Each row has a name. Each question is about the rows just above it.

Mes: [6.52 3.88 4.16 1.19 2.51 4.03 3.36 2.73 1.89 3.48 0.70 3.34 2.59 5.42
 1.83 2.49 3.92 1.87 0.11 1.65 2.69 3.25 2.22 5.76 5.19 3.30 2.68 1.59
 3.59 2.37 3.18 1.53]
lusag: [3.31 5.54 0.92 2.66 3.28 1.19 1.23 1.34 1.10 3.17 0.37 2.10 0.74 3.39
 1.17 1.06 3.78 0.74 0.34 1.76 2.81 2.75 3.37 4.50 3.66 2.03 2.50 1.52
 1.69 1.84 1.57 3.14]
Nibin: [5.35 1.02 2.38 2.90 1.96 2.52 1.38 2.49 1.75 2.00 0.29 3.56 1.29 3.52
 1.29 1.93 2.65 1.34 1.18 1.82 2.02 2.22 2.06 4.39 4.74 1.62 1.65 0.67
 2.88 4.01 2.02 2.40]
Pude: [6.52 3.88 4.16 1.19 2.51 4.03 3.36 2.73 1.89 3.48 0.70 3.34 2.59 5.42
 1.83 2.49 3.92 1.87 0.11 1.65 2.69 3.25 2.22 5.76 5.19 3.30 2.68 1.59
 3.59 2.37 3.18 1.95]
kuv: [4.95 6.36 2.59 5.97 7.18 5.21 8.33 3.78 1.68 2.14 1.71 4.82 2.23 2.56
 1.70 2.01 5.13 2.02 1.98 4.19 4.20 4.36 3.72 6.44 6.91 2.26 3.50 0.83
 4.22 6.52 2.35 5.59]
[2.37 3.18] with +1 step of 0.01 on every entry: : [2.38 3.19]
Move every entry of [2.69] by -1 step of 0.01. : [2.68]
Shift each entry of [1.10] by +1 times 0.01: : [1.11]
Move every entry of [2.59] by +1 step of 0.01. : [2.60]
Shift each entry of [4.16 1.19 2.51 4.03] by +1 times 0.01: : [4.17 1.20 2.52 4.04]

gadef: [-3.11 -2.54 -2.11  1.06  2.07  0.91 -0.04  0.44  0.77  4.04  2.22  2.91
 -1.33  1.89 -0.52 -1.80 -1.04  1.14 -4.09 -1.22 -1.66  1.35  3.29  1.64
  0.76  0.15  2.06  2.10  2.04 -4.03  0.97  0.04  1.15  3.73 -1.59  0.03
  2.79  2.03  0.14 -1.08  2.88 -2.65 -3.88  0.80  1.07  3.77  2.91  2.17
 -1.56  2.83 -0.95 -0.55  0.68 -2.37  2.90]
nutis: [ 1.41 -1.71  0.16 -0.58 -0.36  0.16 -3.46 -3.11 -2.80 -2.49 -1.35  0.87
 -0.23 -1.01 -0.57 -1.16  0.23 -2.71 -0.66  0.27  0.37  0.99  0.78 -0.27
  1.95  0.76  1.22 -1.21 -0.45 -0.74  0.12 -1.81 -1.85  1.65 -1.03 -3.96
  0.43  0.57  2.74  1.80 -2.19  4.11 -0.75 -0.72 -6.78 -1.27  5.28  2.76
 -1.63  1.56  1.13 -0.13 -0.16 -2.89  3.17]
tipir: [-0.49  1.90 -3.33  1.98  1.18  1.19 -1.12  0.32 -2.30  1.75  1.06 -0.88
 -3.41 -1.42  1.60  0.47  0.06 -1.16 -0.09 -2.10  2.42  0.65  5.71  3.32
  2.51 -3.51  0.64  3.01 -1.90  1.95  1.60 -0.23 -0.53  2.69  0.07  2.90
 -0.40  0.79 -2.97 -0.31 -0.92  3.97 -1.64 -0.53 -6.04  4.46 -1.23 -3.36
 -1.93  1.01  1.88 -1.54  1.22 -0.48 -1.98]
[-1.81 -1.85  1.65 -1.03] with +1 step of 0.01 on every entry: : [-1.80 -1.84  1.66 -1.02]
[ 3.97 -1.64 -0.53] with -1 step of 0.01 on every entry: : [ 3.96 -1.65 -0.54]
Shift each entry of [-1.93  1.01] by +1 times 0.01: : [-1.92  1.02]
Move every entry of [ 0.76  1.22 -1.21 -0.45] by +1 step of 0.01. : [ 0.77  1.23 -1.20 -0.44]
Shift each entry of [2.10] by +1 times 0.01: : [2.11]

patop: [ 1.90 -3.17  0.29  1.03 -5.96  1.80 -1.09  1.12 -2.10 -4.43 -1.25  2.11
  1.98 -3.30  4.65 -4.89 -1.82 -2.54 -6.06  1.52]
varu: [-4.24  0.86  2.50 -4.75  5.65  0.09 -1.96  0.73 -1.24  2.38  2.89 -1.10
 -0.65  4.00 -5.44 -0.72 -2.55  1.38  3.50  1.76]
Luf: [-4.23  0.93  2.46 -4.68  5.72 -0.04 -1.87  0.58 -1.11  2.55  2.95 -1.19
 -0.69  3.94 -5.42 -0.51 -2.33  1.47  3.61  1.67]
Rotep: [-2.81  3.09  1.24 -1.98  5.81 -1.67 -0.45 -0.72  1.54  4.25  1.96 -1.83
 -1.82  3.12 -4.43  4.90  0.99  2.39  4.94 -0.19]
Move every entry of [0.86] by +1 step of 0.01. : [0.87]
[-1.98  5.81 -1.67] with +1 step of 0.01 on every entry: : [-1.97  5.82 -1.66]

kek: [-0.47 -0.58 -1.47 -0.77  1.36 -1.76 -0.34  2.51 -0.99 -0.04  1.57 -0.23
  3.28 -0.78  0.71 -1.89  1.25  1.44 -0.63 -0.68  2.15  0.19 -0.41 -1.31]
bos: [ 1.86 -3.02 -0.03 -0.74  3.00 -2.89 -0.47  0.00  0.64 -0.34 -0.68 -0.04
  1.43  0.86  0.29  1.37  0.04 -0.96  1.75  0.79 -1.33 -0.26  2.42  0.15]
vidu: [ 0.21  1.94 -2.06  0.91 -0.76  2.11 -1.31 -0.27  0.78  0.15 -2.26  0.29
 -3.19  0.04  1.96  0.51  2.92  1.58  1.80  1.00  0.20 -0.70  2.47 -1.33]
pazag: [ 1.86 -3.02 -0.03 -0.74  3.00 -2.89 -0.47  0.00  0.64 -0.34 -0.68 -0.04
  1.43 -0.52 -0.15  0.33 -0.36 -6.26 -1.04 -0.40 -1.32  1.14  0.53  1.21]
pibe: [-1.21  0.24 -1.29 -0.50 -0.01  4.05  0.51 -1.52 -1.02 -3.68  1.22 -0.08
  2.34  0.32 -0.63 -2.85  2.83 -6.30  0.84  0.46 -1.35  0.50 -0.04 -1.94]
Vilo: [ 1.84  2.80  2.70  0.39  2.00 -2.30 -0.61 -1.51 -0.56  1.78 -0.44  1.28
 -2.72  1.71  0.79  1.28  1.31  0.48 -0.94 -0.76 -0.27  0.05  0.60 -1.60]
fevig: [ 0.31  0.00 -0.29  0.67  0.59 -0.39 -1.85  1.36  0.19  0.18  0.75  0.06
  2.44  0.87  1.48  0.24  2.10  2.31 -0.27 -0.92 -0.10  0.43  0.49  0.26]
natus: [-0.83 -2.88 -0.83  1.77  2.13  0.04 -1.56 -1.03 -0.56 -2.35 -0.71 -0.81
  3.50  0.47  0.10  0.32 -0.23 -4.55  2.27  0.69 -0.05  0.33  6.53 -0.76]
surok: [-0.47 -0.58 -1.47 -0.77  1.36 -1.76 -0.34  2.51 -0.99 -0.04  1.57  0.31
  3.28 -0.78  0.71 -1.89  0.24  1.44 -0.63 -0.68  2.15  0.19  2.87 -1.31]
vom: [ 1.36 -1.97 -1.57 -0.57  0.71  0.11 -1.77 -1.54 -0.09  0.78  0.37 -0.59
  0.77  0.12  1.56  0.29 -0.23  0.31 -2.88  0.47 -1.73 -0.92  2.56  0.10]
bugi: [ 1.14 -0.78  4.22 -0.01  1.17  0.93  0.62  1.44 -1.28  0.97 -3.63  0.66
  1.66  0.95 -0.90  0.04  2.62  1.18  0.30  0.40 -1.57 -0.03  2.86  1.01]
[0.06] with -1 step of 0.01 on every entry: : [0.05]
Move every entry of [0.00 0.64] by -1 step of 0.01. : [-0.01  0.63]
Move every entry of [ 2.34  0.32 -0.63] by -1 step of 0.01. : [ 2.33  0.31 -0.64]
Move every entry of [0.67] by -1 step of 0.01. : [0.66]
Move every entry of [2.56] by -1 step of 0.01. : [2.55]
Shift each entry of [0.78] by +1 times 0.01: : [0.79]
Move every entry of [-6.26] by -1 step of 0.01. : [-6.27]

fem: [-3.92  4.04  4.51 -2.85  1.79  3.92  3.07 -2.79 -0.48]
misob: [ 4.41  3.50  2.56  2.57  2.97  1.51 -2.79  3.55 -3.85]
guta: [ 3.78 -2.84  2.32 -0.23  2.63  1.96 -5.33  5.97  3.62]
rosev: [ 3.78 -2.84  2.32 -0.23  2.63  2.77  4.36  3.11 -2.12]
moma: [-3.92  4.04  4.51 -2.85  0.80 -5.23  3.07  2.65 -1.64]
Bagab: [ 3.93  4.46 -2.00 -0.69 -3.89  5.36 -2.24  1.07  5.85]
lep: [-0.63  3.68  1.85 -5.38  0.99 -5.10  2.89 -2.15 -4.07]
Move every entry of [2.57 2.97] by +1 step of 0.01. : [2.58 2.98]
[2.63] with +1 step of 0.01 on every entry: : [2.64]
[-3.92] with +1 step of 0.01 on every entry: : [-3.91]
Move every entry of [4.36 3.11] by +1 step of 0.01. : [4.37 3.12]
[1.79 3.92 3.07] with -1 step of 0.01 on every entry: : [1.78 3.91 3.06]

Buk: [-2.85 -1.19 -3.47 -1.78 -3.76 -2.73  1.03 -2.72 -3.67 -4.57 -5.52 -5.98
 -5.31  2.68 -3.36  4.25  2.71  4.35 -5.21 -0.95  2.45 -3.11 -3.65  4.92
 -0.95 -1.78 -3.46 -3.17 -3.32  3.60  3.92  2.07 -2.91 -4.09 -0.43 -3.43
 -3.87  2.12]
vabu: [ 3.75  3.58  3.36 -3.82  4.84  3.70  3.33  4.52  3.35  3.72  2.25  3.93
  4.76 -0.86  3.82 -3.28 -3.30 -1.50  3.88  2.66 -3.03  3.25  3.48 -3.13
  2.22  3.23  2.34  2.54  1.67 -3.34 -3.19  1.35  4.76  1.72 -4.10  4.78
  4.14  2.85]
pupin: [-3.44  2.76 -4.61 -2.32 -3.88 -3.39  3.04 -4.58 -4.00 -2.73 -2.64 -6.11
 -5.04  2.73 -2.82  4.25  3.40  6.12 -5.30  2.32  4.44 -5.24 -4.50  4.28
  2.94 -0.12 -3.22 -3.40 -3.53  3.63  5.25  3.29 -3.85 -3.79 -2.53 -3.75
 -3.36  2.78]
Pabi: [-3.60  4.99 -2.49 -0.63  1.46 -3.30 -0.19  0.88  1.76  2.05  2.64 -2.18
 -2.37  4.37  3.19  4.11  4.54  3.65 -1.02  2.43  0.93 -3.73  2.13  3.64
  5.53  2.98  2.15  2.88 -2.12  3.59  3.55  4.68 -3.30  4.05 -0.85 -1.60
 -2.63 -0.18]
zoka: [-0.13  3.54 -1.42  4.43 -0.63 -2.68 -5.47 -0.69  0.16 -0.06 -0.06 -3.30
 -3.35  1.08 -0.45  3.39  3.70  4.11  2.46  2.76  1.93 -4.15 -0.34  2.88
  2.95  0.05 -1.69 -0.63  3.61  3.90  4.20  3.70 -2.23 -0.13  5.08 -2.23
 -1.90 -4.56]
lov: [ 3.31 -1.68  2.85  3.42  0.25  4.98 -4.02  2.26 -0.67  1.10  0.44  3.50
  3.43 -1.44  0.71 -1.94 -3.03 -2.18  3.67 -3.14  1.22  2.72  0.87 -1.96
 -2.47 -0.44  1.29  0.87  5.42 -2.10 -1.46 -1.66  4.86 -1.49  4.82  3.08
  3.32 -3.47]
Fusal: [ 0.57 -0.72  0.82  2.37  1.98  1.17 -1.09  0.44  3.55  2.37  1.22  3.24
  1.46 -1.92  2.99 -3.79 -2.72 -4.75  3.33 -1.54 -2.17  4.60  0.88 -4.46
 -1.54 -0.57  2.81  0.97  4.33 -3.96 -5.38 -3.28  0.53  0.74  3.05  2.29
  0.42 -2.26]
Maf: [-0.13  3.54 -1.42  4.43 -0.63 -2.68 -5.47 -0.69  0.16 -0.06 -0.06 -3.30
 -3.35  1.08 -0.45  3.39  3.70  4.11  2.46  2.76  1.93 -4.15 -0.34  2.88
  2.95  0.05 -1.69 -2.39 -2.03 -4.04 -2.07 -4.22 -0.42 -3.06  0.86 -2.75
 -0.57 -0.47]
Buv: [-4.29 -5.23 -4.42  0.21 -5.03 -0.17  0.34 -5.79 -4.58 -5.37 -5.36  0.80
 -0.04 -2.66 -5.93 -2.66 -2.65 -2.91 -1.14 -4.34  3.43  3.35 -4.15 -1.97
 -3.84 -5.24 -5.71 -3.57 -2.04 -1.99 -1.75 -3.78 -1.12 -4.39  0.03 -5.31
 -2.26 -1.16]
Shift each entry of [2.76 1.93] by -1 times 0.01: : [2.75 1.92]
[-2.53] with +1 step of 0.01 on every entry: : [-2.52]
[-4.46] with -1 step of 0.01 on every entry: : [-4.47]
Shift each entry of [-1.75] by -1 times 0.01: : [-1.76]
Move every entry of [-5.47] by +1 step of 0.01. : [-5.46]
[3.75] with -1 step of 0.01 on every entry: : [3.74]
[3.70 4.11 2.46 2.76] with -1 step of 0.01 on every entry: : [3.69 4.10 2.45 2.75]

nif: [-5.25 -5.48 -4.62 -6.80  0.32 -1.97 -3.34 -6.39 -5.76 -6.17 -4.06 -6.33
  1.66 -5.50 -5.99 -6.13 -5.72 -4.25  1.21 -1.95 -5.79 -6.00 -5.75  4.18]
nom: [ 3.93  6.32  4.44  5.49  0.76  3.14  3.04  4.90  6.24  4.46  3.52  6.59
 -1.75  6.32  6.52  6.54  5.51  2.50 -1.41  4.07  4.38  6.38  6.56 -6.50]
seked: [-4.72 -4.44  1.85 -4.24  3.40  2.61  4.37 -5.89 -1.83 -5.53 -1.59 -5.51
  5.18  1.30 -2.15 -4.49 -2.80 -6.18  4.25  4.66  1.62 -5.05 -2.79 -5.89]
fal: [ 6.40  5.36  6.09  4.69  6.48  5.78  6.50  1.24  6.62  6.05  5.69  4.43
  5.89  6.37  5.66  5.68  4.77 -1.53  5.58  6.22  6.85  5.65  5.12 -6.76]
Legem: [-4.63 -6.18 -5.18 -4.61 -5.94 -5.47 -5.62 -0.20 -5.55 -4.64 -6.11 -4.52
 -6.37 -7.11 -4.16 -6.37 -5.00  1.08 -4.76 -6.08 -5.53 -3.34 -4.91  5.94]
febek: [5.67 5.76 3.57 5.96 4.64 6.12 5.46 5.14 7.13 6.45 6.41 6.08 4.66 6.33
 6.51 6.06 4.82 4.71 5.24 5.29 5.80 5.96 4.52 3.45]
sino: [-4.63 -6.18 -5.18 -4.61 -5.94 -5.47 -5.62 -0.20 -5.55 -4.64 -6.11 -4.52
 -6.37 -7.11 -4.16 -6.37 -5.00  1.08 -6.17 -6.08 -5.53 -3.34 -4.91  5.94]
Move every entry of [-5.55] by -1 step of 0.01. : [-5.56]
Move every entry of [-2.80 -6.18  4.25] by +1 step of 0.01. : [-2.79 -6.17  4.26]
[5.14] with -1 step of 0.01 on every entry: : [5.13]

kure: [-0.55  2.61  2.20  0.52  0.90 -0.58  1.37  1.44 -3.34 -1.65  0.73  0.43]
biki: [ 3.99  1.26 -0.95  1.94  2.10 -4.93  3.46  2.67 -3.70 -2.56 -2.01 -0.15]
Garev: [ 4.03 -1.69 -4.66  1.22  1.58 -5.48  1.13  0.17 -0.64 -0.59 -2.90 -1.79]
robap: [ 3.40 -4.00 -1.93  3.54 -1.33  1.66 -0.19 -0.99  4.95  0.75 -3.09  0.71]
mefef: [-0.55  2.78 -0.96  0.52  0.58 -2.57  1.33  2.44 -3.70  0.24 -1.06 -0.53]
gosep: [ 2.37 -4.43  0.36  3.07 -1.40  2.83  0.49 -2.47  4.90 -2.34 -2.03  1.42]
fop: [ 4.83 -2.72 -3.25  4.58 -1.40 -5.48  1.38  0.62  2.08  0.72 -1.78  0.17]
pala: [ 4.33 -4.43 -5.79  1.41  1.97  2.71 -0.19 -2.47  3.28 -1.13 -6.74 -1.79]
Gan: [-0.55  2.78 -0.96  0.52  0.58 -2.57  1.33  2.44 -2.43  0.24 -1.06 -0.53]
sesom: [-0.10  2.03  2.25  1.90  0.27  2.32  2.66  0.89 -1.31 -2.56  0.52  1.39]
Kepa: [ 5.30 -4.03 -5.79  4.26 -0.21 -2.87  1.44  0.19  1.39 -0.66 -6.74 -1.10]
beg: [ 5.37 -1.41 -4.27  4.60  1.82 -2.86  1.89  2.65  0.61 -0.58 -6.27 -0.23]
[ 2.83  0.49 -2.47] with -1 step of 0.01 on every entry: : [ 2.82  0.48 -2.48]
[ 4.60  1.82 -2.86] with +1 step of 0.01 on every entry: : [ 4.61  1.83 -2.85]
[ 1.22  1.58 -5.48] with -1 step of 0.01 on every entry: : [ 1.21  1.57 -5.49]
Move every entry of [0.27] by -1 step of 0.01. : [0.26]
[-2.56 -2.01] with -1 step of 0.01 on every entry: : [-2.57 -2.02]

